A small network was shown many inputs. Here are its activations along a few directions, one row for each input.
Each table varies a few parts of the input and shows all the possible inputs, shuffled.
A made-up example of a description, with smaller parts first: values(2) and (point or line(11) or (ring(5) and line(6))).
Shared parts are said once, and a part with two or three values counts as separate values.
(in the rows, 128 means zero)

Other details of the inputs vary at random and push rows far along two fixed directions, the same in every table; ignore that.

Rows:
R1: [129 119 137 114 144 138 142 132 120 132 144 104 121]
R2: [144 149  93 172 136 120 140 106 143 162  85 147 131]
R3: [134 127 137 132 112 143 134 137 125 142 157 117 138]
R4: [117 141 102 178 126 121 130 108 131 111  90 140 125]
R5: [112 127 105 164 150  93 162 123 124 131 102 113 129]
R6: [135 134 144 133 108 157 122 137 125 128 138 139 128]
R7: [127 142 147 132 109 154 128 142 128 141 142 135 131]
R8: [131 118 148 117 147 138 115 117 114 117 132 124 115]
R9: [136 124 136 133 112 144 132 135 125 138 155 118 136]
R10: [131 119 159 118 134 129 127 136 114 133 137 130 127]
R11: [ 87 142  57  75  78  73 115 105 168 113  78 153 138]
R12: [123 113 125 169 137  91 138 118 118 115  90 145 132]
R13: [135 110 136 116 143 141 136 125 120 119 139 107 119]
R14: [ 99 146  96  22  99  97  95 134 163 119 127 140 134]
R15: [137 108 147 118 128 134 144 144 120 132 144 114 128]
R16: [167 131 120 124 130 151 124 116 139 171 143 112 125]
R17: [134 123 126 133 125 152 117 119 126 124 146 108 124]
R18: [123 130 148 114 149 133 125 126 112 134 138 120 119]
R19: [ 97 148  96  21  99  95  97 135 164 122 129 140 134]
R20: [117 118 115 170 135  88 165 137 125 135 102 122 137]
R21: [136 130 144 134 108 158 119 135 126 125 136 139 127]
R22: [128 145 140 122 147 144 116 134 128 118 145 132 120]
R23: [129 139 146 133 110 155 127 139 127 136 141 138 131]
R24: [117 144 119 176 137  94 137 140 134 121 101 148 138]
R25: [115 126 126 169 139  85 146 128 118 133  95 139 135]
R26: [133 116 157 118 133 131 125 134 113 129 137 133 126]
R27: [157 126 138 107 156 142 120 121 121 171 126 126 124]
R28: [134 112 158 120 133 132 121 133 115 126 134 132 125]
R29: [124 147 136 129 124 160 123 126 128 133 141 128 121]
R30: [165 117 126 107 149 142 138 127 129 168 133 109 121]
R31: [140 101 145 120 127 136 139 140 121 124 141 117 127]
R32: [139 130 150 126 132 141 116 143 128 113 143 144 129]
R33: [125 144 136 130 124 161 120 124 128 129 139 129 119]
R34: [124 133 110 182 112 116 135 122 128 113  91 151 134]
R35: [126 127 148 114 149 135 123 123 112 130 137 122 118]
R36: [112 114  89  37  63 101 104 130 158 127 131 130 145]
R37: [129 121 147 116 148 137 117 121 113 122 132 122 116]
R38: [139 104 145 119 128 135 142 142 119 127 143 117 127]
R39: [127 119 102 183 115 104 141 120 128 120 106 131 141]
R40: [121 133 148 113 150 132 127 127 111 139 141 119 119]
R41: [132 138 139 123 147 146 110 132 128 110 141 133 118]
R42: [135 137 151 125 132 138 119 148 128 122 145 140 130]
R43: [132 137 145 133 109 156 126 137 126 131 140 140 129]
R44: [104 101  68  69  82  49 130 124 158 110  77 136 142]
R45: [138 121 136 133 111 145 130 133 125 133 153 119 135]
R46: [136 133 151 126 132 140 117 146 129 118 144 142 130]
R47: [116 144 103 177 127 120 135 107 131 113  93 142 126]
R48: [127 124 148 115 148 136 120 122 112 126 134 121 116]
R49: [131 143 152 124 133 136 124 151 128 130 149 139 132]
R50: [141 127 150 126 130 142 113 141 128 109 140 144 128]
R51: [117 134  94 178 131 107 143 108 130 124 110 120 135]
R52: [ 99 132  82  31  79 103 105 121 163 135 136 116 140]
R53: [143 112 135 136 110 148 121 129 125 122 148 121 131]
R54: [119 118 104 165 148  97 155 117 123 118  97 115 127]
R55: [122 150 137 128 124 159 125 127 129 137 143 127 122]
R56: [131 116 137 115 144 139 141 129 120 128 143 105 121]
R57: [119 132  94 178 130 108 141 105 130 120 108 120 134]
R58: [137 107 137 117 142 143 133 122 122 115 138 108 118]
R59: [136 120 126 134 125 153 115 116 126 119 145 109 123]
R60: [130 141 140 123 147 145 112 133 129 115 143 133 120]
R61: [112 129 126 169 140  84 148 130 118 137  97 138 136]
R62: [144 147  99 166 161 106 134 116 144 153  88 149 136]
R63: [128 132 127 130 127 149 126 122 128 135 154 107 128]
R64: [135 110 147 118 128 133 145 146 121 136 145 113 128]
R65: [120 140 105 171 150 104 127 118 129  99  97 147 125]
Description of these inputs: ring(5) and (point or (values(2) and line(6))).
Changing only the ring(5) part turns R44 into R34. The same change can be made to R20. Which row results?
Answer: R7
Changing only the ring(5) part turns R13 into R37. The same change can be made to R64. Which row results?
Answer: R25
Which other rows does R20 become when the values(2) part takes its other values? List them by row number.
Answer: R5
A walk changes only the line(6) part. It starts at R55 and steps to R29. List the rest of the walk in order.
Answer: R33, R11, R47, R4
List by row number the other rows that have the ring(5) part in common with R59.
Answer: R3, R9, R16, R17, R36, R39, R45, R51, R52, R53, R57, R63

Rows:
R66: [141 114 156 122 137 149 128 140 117 124 155 117 124]
R67: [126 123 102 176 143 103 149 112 125 125 101 120 129]
R68: [135 122 159 121 132 154 129 133 112 137 149 120 121]
R69: [136 150 150 138 108 181 106 131 127 123 150 146 124]
R70: [135 124 106 175 145 103 148 118 128 134  98 129 132]
R71: [138 125 156 117 149 151 123 134 116 130 150 121 118]
R72: [145 126 151 121 138 154 130 137 122 145 153 118 124]
R73: [135 156 140 139 111 182 108 128 131 122 159 136 125]
R74: [144 120 154 116 151 152 121 131 117 128 148 119 117]
R75: [122 129 113 173 155  97 144 118 122 121  95 134 128]
R76: [133 127 149 122 137 156 131 132 118 137 157 110 122]
R77: [124 134 111 175 141 100 151 124 127 138 100 132 134]
R78: [117 130 106 176 141 102 151 116 124 128 102 123 132]
R79: [ 94 120  71  71  87  56 124 114 154 124  77 141 143]
R80: [115 112 110  18  84 108 102 127 150 130 127 127 132]
R81: [ 97 123  60  73  93  60 125 112 160 123  84 130 141]
R82: [147 123 149 121 139 154 129 135 122 144 152 117 124]
R83: [134 157 151 135 123 176 101 133 132 117 152 148 122]
R84: [116 126 117 177 139  94 150 130 122 119 103 132 134]
R85: [133 130 159 117 148 150 124 137 115 132 151 121 119]
R86: [109 117 112  18  83 107 104 130 149 132 129 129 133]
R87: [136 118 159 122 136 148 129 143 117 126 156 118 124]
R88: [132 126 107 175 143 102 149 120 128 135  99 130 133]
R89: [115 154 106 195 113 118 128 127 138 105 101 159 138]
R90: [117 109 109  19  88 104 103 137 153 119 135 125 135]
R91: [127 118 113 174 139 101 147 114 120 125  93 130 130]
R92: [120 122 115 177 140  94 149 127 123 118 102 131 134]
R93: [143 156 144 140 111 179 105 135 135 132 156 145 129]
R94: [138 122 147 121 138 157 130 129 119 135 155 109 121]
R95: [135 128 158 117 149 150 123 135 116 131 150 121 119]
What do these inputs look like to the network?
Answer: values(5) and (point or line(5))
Changing only the values(5) part turns R95 into R86. The same change can be made to R85. Which row results?
Answer: R68
Which other rows does R90 become when the line(5) part takes its other values? List them by row number.
Answer: R66, R84, R87, R92
Which other rows does R94 become when the values(5) part takes its other values? List them by row number.
Answer: R71, R79, R82, R92
Which other rows does R72 become when the line(5) part takes its other values? List them by row number.
Answer: R70, R77, R82, R88

Rows:
R96: [153 129 157 140 147 181 124 122 109 145 164 109 116]
R97: [140 138 150 218 153 142 141 125 109 123 116 146 125]
R98: [145 113 176 140 157 169 128 129 101 133 167 102 115]
R99: [132 132 144 206 139 130 140 129 110 112 111 146 128]
R100: [110 131 127  50  80 127 102 145 144 121 149 135 136]
R101: [140 107 147  86 115 143 121 135 127 134 144 122 128]
R102: [135 129 120 200 150 133 159 119 116 128 111 121 123]
R103: [106 115  79 103 104  72 132 108 144 124  93 125 140]
R104: [135 116 152  94 118 150 128 142 125 141 163 112 129]
R105: [150 119 187 130 164 169 127 142  99 134 158 124 112]
R106: [131 122 142  63 136 130 110 143 131 125 151 124 122]
R107: [121 133 115 159 123 109 127 132 132 105 113 142 134]
R108: [132 126  95 166 135  96 145 121 134 127 101 130 135]
R109: [143 135 143  82 125 161 102 136 140 134 162 126 126]
R110: [131 140 136 216 154 141 138 114 109 121 123 134 125]
R111: [115 124 122 155 134  97 147 131 125 132 112 125 135]
R112: [140 122 171 127 164 160 126 130 100 131 160 111 113]
R113: [105 133 100 145 109  98 124 116 131 107 103 141 136]
R114: [158 135 176 146 146 187 119 134 112 143 159 130 118]
R115: [115 146  99 155 128 113 135 116 140 124  97 138 129]
R116: [143 128 136  98 118 148 116 130 131 144 135 131 126]
R117: [108 117  85 101 115  63 127 126 150 116  92 133 140]
R118: [108 138  84 111 106  82 115 124 156 112  97 150 141]
R119: [116 140 119  41  92 129 103 135 154 142 145 132 136]
R120: [125 121 114 172 138 115 154 120 124 121 106 121 129]
R121: [ 99 120  85 104 111  73 135 120 148 116  86 130 135]
R122: [150 138 165 148 151 187 118 122 111 140 167 116 117]
R123: [127 115 131 170 145 103 145 126 117 126  99 133 129]
R124: [143 122 126 194 144 124 152 121 114 136 106 132 128]
R125: [128 137 148  93 116 168 109 135 134 120 157 129 120]
R126: [ 96 132  92  97 117  62 135 129 142 127  91 138 139]
R127: [155 112 162 129 145 164 129 140 117 130 167 110 123]
R128: [130 125 157  83 143 154 122 139 120 124 153 117 114]
R129: [115 137 121 179 127 125 138 127 123 104 109 139 127]
R130: [133 123 133  78 107 142 124 137 134 146 155 117 130]
R131: [120 123  88 136 118  94 138 107 133 131 101 123 134]
R132: [131 128 108  37  98 125  99 133 156 136 141 126 133]
R133: [119 140 100 151 123 102 142 123 136 144 103 133 137]
R134: [127 139 107 172 139 124 146 118 129 131 103 128 125]
R135: [111 137 123  45  86 128 101 139 151 130 148 137 136]
What do these inputs look like to the network?
Answer: values(5) and line(8)
Changing only the values(5) part turns R117 into R121. The same change can be made to R107. Which row results?
Answer: R129
Changing only the values(5) part turns R108 into R102. The same change can be made to R106. Which row results?
Answer: R128
Which other rows does R120 become when the values(5) part takes its other values? List them by row number.
Answer: R101, R103, R104, R127
A walk changes only the line(8) part. It starts at R112 and steps to R98. List the rest of the walk in order.
Answer: R103, R131, R96, R122, R110, R113
Which other rows does R132 become when the values(5) part takes its other values? List them by row number.
Answer: R96, R116, R133, R134

Rows:
R136: [125  94 101  27 111  97 134 129 138 150 126  96 133]
R137: [157 116 202  95 139 204 108 153 103 124 205 112 114]
R138: [147 118 178 195 156 165 146 146 101 119 153 125 119]
R139: [155 129 168  84 116 196 108 137 119 141 185 118 121]
R140: [108 129 108 151 129  90 137 129 128 113  93 136 133]
R141: [116 138  93 164 116 101 134 114 138 121 101 132 140]
R142: [126 132 104  43  85 117  99 127 166 132 133 132 129]
R143: [111 133  98 162 106 103 140 109 137 125  99 137 140]
R144: [120 135 102  32  94 128  96 133 160 137 141 131 135]
R145: [119 136 122 169 149  92 142 118 123 125  87 142 131]
R146: [152 127 184 213 181 175 149 136  91 122 149 123 112]
R147: [109 133 108 150 138  85 132 126 127 123  98 140 130]
R148: [121 143  94 179 144 111 139 105 133 131  93 141 128]
What do these inputs look like to the network?
Answer: point or (values(2) and line(6))
Which other rows does R144 become when the values(2) part takes its other values? List them by row number.
Answer: R147
